These are the activations of a small neural network, seen along a few directions. Each row is one input.
Each table varies a few parts of the input and shows all the possible inputs, shuffled.
A made-up example of a description, with smaller parts first: values(3) and (point or ring(9) or (line(4) and ring(5))).
Shared parts are said once, and a part with two or three values counts as separate values.

Other details of the inputs vary at random and push rows far along two fixed directions, the same in every table; ignore that.

A family of inputs:
R1: [-19 -48  15 -51 -22  37 -14   0   1 -26  36]
R2: [-49 -37  -4 -26  -5  24  -4  -3 -27 -25  41]
R3: [  4   5  -7  17  -9   2 -10  11  -9   3  15]
R4: [-10  10   7  -5  10 -14   6 -14  20   4  -7]
R5: [-10  15   4 -11   7 -12   5 -10  18   2 -13]
R6: [ 42  20  -6  31  -1 -19  -1  10  -2  16 -34]
R7: [  8 -28  19  21  42  26  12  -4 -70  23 -43]
R8: [ -9  11   2   6  10   3   4   9  -5 -10   5]
R9: [ 47 -36  44  13  32  33   7  -3 -41  33 -53]
R10: [ 31  25   3  20  18 -23  12 -13  21  22 -36]
R11: [ 32 -37   5  20  21  14   8 -26 -60  38 -52]
R12: [ 23 -29  10   6  35  11  11 -27 -45  36 -61]
R13: [-20   9   7   2  10  -6  12   0  18  -4   0]
R14: [ -4   9  -5   4   1   3  -3  18 -14  -1  12]
R15: [ -9  13   4 -10  11 -12   2 -11  20  -1 -12]
R16: [-56 -28  -2 -37  -8  18   3  -6  -4 -22  25]
R17: [-22 -39 -21 -32 -26  13 -11 -20 -15 -15  23]
R18: [  8  29  12  25  31 -14  15   5  21   9 -30]
R19: [ 40  20  -3  30   5 -20   8  -9   8  20 -31]
R20: [  7  57  -8  20 -10 -28  -1  29  42 -10  29]
R21: [-4 11 -7  5  1  1 -7 18 -8 -6 17]
R22: [-20 -50  16 -47 -20  36 -13  -1   2 -24  39]
R23: [ -4  -9  -7 -14   4  -5   2 -19   9   2  -4]
R24: [  5  71  -1  25  -5 -34  11  24  59 -18  19]
R25: [-17  13   4  -2  13  -4   8   3  18  -8  -6]
R26: [-56 -29   0 -33 -10  16   5  -8  -4 -18  29]
R27: [ -6  11  -4   7  -3   0  -1  17 -10  -1  19]
R28: [ 13 -13  25 -16  -8  17  -3   6  19  -8  11]
R29: [-39 -31 -12 -23 -12  19 -13   7 -26 -19  50]
R30: [-24  36  -7 -19 -12 -29  -1  -3  64 -22  26]
R31: [-20 -40 -21 -24 -30  11 -18  -3 -22 -17  27]
R32: [ 49 -24   7  35  36   6   8 -23 -51  42 -66]
R33: [ 16  33  14  16  22 -23  14  -9  20  20 -37]
R34: [-21 -44 -18 -19 -32   9 -14  -6 -22 -13  31]
R35: [ 30  28  -1  38   4  -6  -2  16  -9  19 -15]
R36: [  3   4 -10  14  -6   4 -13  11  -8   0  15]
R37: [ -8  40 -19 -20 -23 -30  -2  -3  67 -21  22]
R38: [ 41  19  -4  35  -3 -21   1   8  -3  20 -30]
R39: [-24  46  -7  -3 -23 -19   6  21  47 -30  44]
R40: [  4  11 -10  11 -12   4 -11  15  -9   1   9]
R41: [ 29  65 -19  14 -25 -41   4   8  64  -8  -1]
R42: [-20 -43 -20 -21 -28   9 -17  -5 -21 -15  30]
R43: [ 30  27  -4  35   8  -5  -8  17  -7  13 -16]
R44: [  3   7  -4  -7  -2 -12   7 -15  16   8 -10]
R45: [  4 -83  34 -30  13  59  -4 -12 -64  11 -19]
Description of these inputs: ring(5) and (point or ring(8)).
Question: The inputs of R4 and R5 match in every part but the ring(5) part. If R24 is changed in the same way as R4 into R5, which row does it become?
Answer: R7
Question: Change only the ring(5) part in R13. List by row number the other rows that result.
Answer: R16, R18, R25, R26
Question: List by row number the other rows that have the ring(5) part in common with R23.
Answer: R2, R18, R22, R29, R30, R32, R36, R42
Question: Change only the ring(8) part in R37. List by row number the other rows that result.
Answer: R8, R15, R17, R21, R25, R31, R43
